Each row below holds a small network's activations on one input, seen along a few directions.
Each table varies a few parts of the input and shows all the possible inputs, shuffled.
A made-up example of a description, with smaller parts first: line(4) and (point or ring(9) or (values(2) and ring(8))).
Shared parts are said once, and a part with two or three values counts as separate values.

Other details of the inputs shift rows strongly along two fixed directions, in all tables alike. That doesn't count.

A family of inputs:
r1: [-11   0  28  91  22  13   2  -1 -16   6 -13  61  -1 -14]
r2: [ 21  10 -27 -79   4 -11  35 -73 -41  13  60 -28 -42  33]
r3: [ 17   5   3 -90 -11  -9  50 -54 -21   9  77 -37 -23  35]
r4: [ 23 -13 -31 -69  -7 -29 -20   6  19   2 -10 -50 -10  30]
r5: [ -8  34  45  84 -27  27  18   2  -5  20  20   5  33 -47]
r6: [-13  21  17  99   6  -2  -9 -15 -27  13  -1  29   0 -28]
r7: [ 15 -15 -39 -42 -30 -21 -76  63  60 -10 -67 -68  30 -12]
r8: [-23  16   9  92  -1  15  16 -13 -21  12 -14  50  12 -23]
r9: [ 13   0 -36 -52 -16 -10 -18  -6   6   2  -8 -41  -6   5]
r10: [ 17 -19   0 -80  47  -6  25 -50 -40  -8  55  14 -52  57]
r11: [   1  -12   -4   86  -11  -22  -93   84   50    4 -100  -19   43  -29]
r12: [-14   3  33  65   2  33  34  14 -11  17  -3  34  17 -14]
r13: [ 10 -19 -25 -89  12  -3  25 -28  -4 -14  22   1 -35  37]
r14: [ 10 -15 -51 -44 -25 -23 -79  58  54 -16 -74 -64  26 -16]
r15: [-22  28  23  44  -1  28  79 -75 -59  18  66  54 -13  -3]
r16: [ 10 -16   6 -97  15   5  56 -42 -26   0  65 -10 -27  42]
r17: [  0  33  31  57  11  14  47 -78 -68  31  70  30 -22  -6]
r18: [  1   3  11  44  -8  -5 -20  43  25   9 -37  -8  11  -6]
r19: [ 13 -34 -27 -49  14 -14 -30  41  25  -7 -47 -22   0  24]
r20: [ 18 -22   2 -78  38 -13  32 -49 -41   7  57   0 -43  54]
r21: [ -8  39  43  37 -12  29  68 -66 -54  22  85  18  -1 -24]
r22: [-14   7  30  82  17  34  22  14 -13   5 -14  54   6 -10]
r23: [ 15 -12 -28 -45 -22 -21 -36  36  36  -1 -36 -51  13   9]
r24: [ 18 -20 -13 -33  10 -37 -55  34  28  -4 -35 -37 -11  22]
r25: [  0  -3 -21 -92   5  -8  47 -71 -34  -9  63  -2 -29  34]
r26: [-16  20  53  35  10  37  82 -53 -42   4  74  59  -8 -12]
r27: [-11 -10  12  25   8  23 -12  45  22 -16 -37  21  21 -12]
r28: [-28  18  29  79  -8  20  19  -6 -13   1   4  42  31 -41]
r29: [  9 -28 -10 -91  18  -3 -18  25  22 -33  -7 -18  -4  22]
r30: [-12  12 -16  43 -20  -4 -24  21  12   0 -35  -8  13 -28]
r31: [  6  -8 -42 -75 -13 -27 -25  -2  15 -18  -5 -47 -11   9]
r32: [  7  11  -7  45 -18   1 -29  23  15  18 -34 -18  17 -18]
r33: [-12  12   2  35 -20  -6 -24  22  15  -9 -19 -12  23 -39]
r34: [ -5  35  61  38 -15  25  78 -52 -41  24  90  15   5 -13]
r35: [ 18  -7 -35 -45 -24 -14 -44  29  33   2 -34 -54   9   2]
r36: [-19  -4   6 123  13  -1 -64  58  27  -7 -80  49  28 -38]
r37: [  2  -2 -15 -93  13  -3  46 -60 -20 -17  68   8 -37  37]
r38: [ 14 -13 -11 -81 -10 -21 -14  22  31  -9  -1 -50  -5  22]
r39: [ 11 -21 -48 -75  15 -27 -26   2  19 -23 -19  -9 -24  32]
r40: [ 11 -40 -51 -42   8 -25 -70  65  57 -27 -93 -16   3  12]
r41: [ 15  -3  11 -93  -3 -16  20 -13   5  -7  50 -41 -16  25]
r42: [-15   0 -12  37  -2   7 -19  30  24 -12 -40  28  12 -17]
r43: [  9 -29 -46 -66  22 -39 -46 -13  -1 -17 -20 -13 -20  30]
r44: [ -8 -10   5  29   8  23 -13  44  17 -10 -45  23  14  -7]
r45: [-24  17  32  67   2  22  19   3  -1  -8  11  48  20 -33]
r46: [-18  13  30 123 -24  17 -33  83  41  13 -74   9  48 -47]
r47: [ 28 -13 -33 -62   6 -34 -48  -7   7   3  -5 -48 -19  26]
r48: [-23  10  33  80  -1  33  31   7  -1   0  -5  55  18 -29]
r49: [-17  28  11  95  -9   8  11 -10 -20  15  -5  25   5 -30]
r50: [-12  14  62  28  10  37  83 -40 -45  16  77  39   2  -5]
Description of these inputs: line(5) and ring(10).
Changing only the line(5) part turns r7 into r32. The same change can be made to r25. Which row results? -> r8
Change only the ring(10) part in r13. List by row number the other rows that result. -> r9, r12, r15, r23, r30, r35, r42, r44, r46
Change only the ring(10) part in r5. List by row number the other rows that result. -> r21, r26, r28, r29, r33, r34, r41, r45, r50

A family of inputs:
r51: [ -9  23  48  53 -17  17  44 -27 -28  20  42   3  24 -20]
r52: [  1   0 -14 -78  14  -3  55 -87 -37 -14  75  29 -38  32]
r53: [ -1 -12 -28 -89   2 -16  21 -31  -6 -23  25 -12 -26  17]
r54: [  25  -24  -25 -103   34  -18    6  -54  -36   -1   40  -18  -47   52]
r55: [ 16 -36  -7 -54   9 -23 -48  64  39 -13 -45 -39  22  14]
r56: [  4  23  -2   4  -7  -6  18 -35 -17  10  34  -7 -16  -1]
r57: [ -1  -6  11  63  14   6 -24  24  -3   5 -31  22   6 -11]
r58: [ -6  20  38  64  21  20  42 -28 -33  17  40  45 -14  -1]
r59: [ 17  -3 -34 -45  -7 -22 -25 -16  -2   3   3 -36 -13  13]
r60: [ 14 -15 -33 -55  -8   5  17  13  10  12 -24 -23 -13  35]
r61: [ -7  16  46  59  12  17  41 -14 -22  13  37  41 -12  -1]
r62: [-10  15  13  60 -26  -1 -24  35  31   7 -30 -10  28 -28]
r63: [ -2 -17 -23 -52 -12   3 -29  39  36 -20 -28 -29  28 -15]
r64: [ -7  -5  30  55   0   5 -20  51  27   2 -33  15  18 -11]
r65: [-29  -8 -16  51   4   0 -23  31  13 -20 -51  35  20 -20]
r66: [ 12  -8 -36 -41 -19 -35 -63  41  51 -11 -49 -50   6   2]
r67: [-12   8  12  37 -10  35 -20  48  26 -17 -39  12  30 -37]
r68: [ -7  30  21  69  -4  16  30 -55 -51  30  34  21  -1 -19]
What do these inputs look like to the network? -> point or line(5) or (values(2) and line(6))
Change only the values(2) part in r68. List by row number the other rows that result. -> r54
Change only the values(2) part in r62. List by row number the other rows that result. -> r64
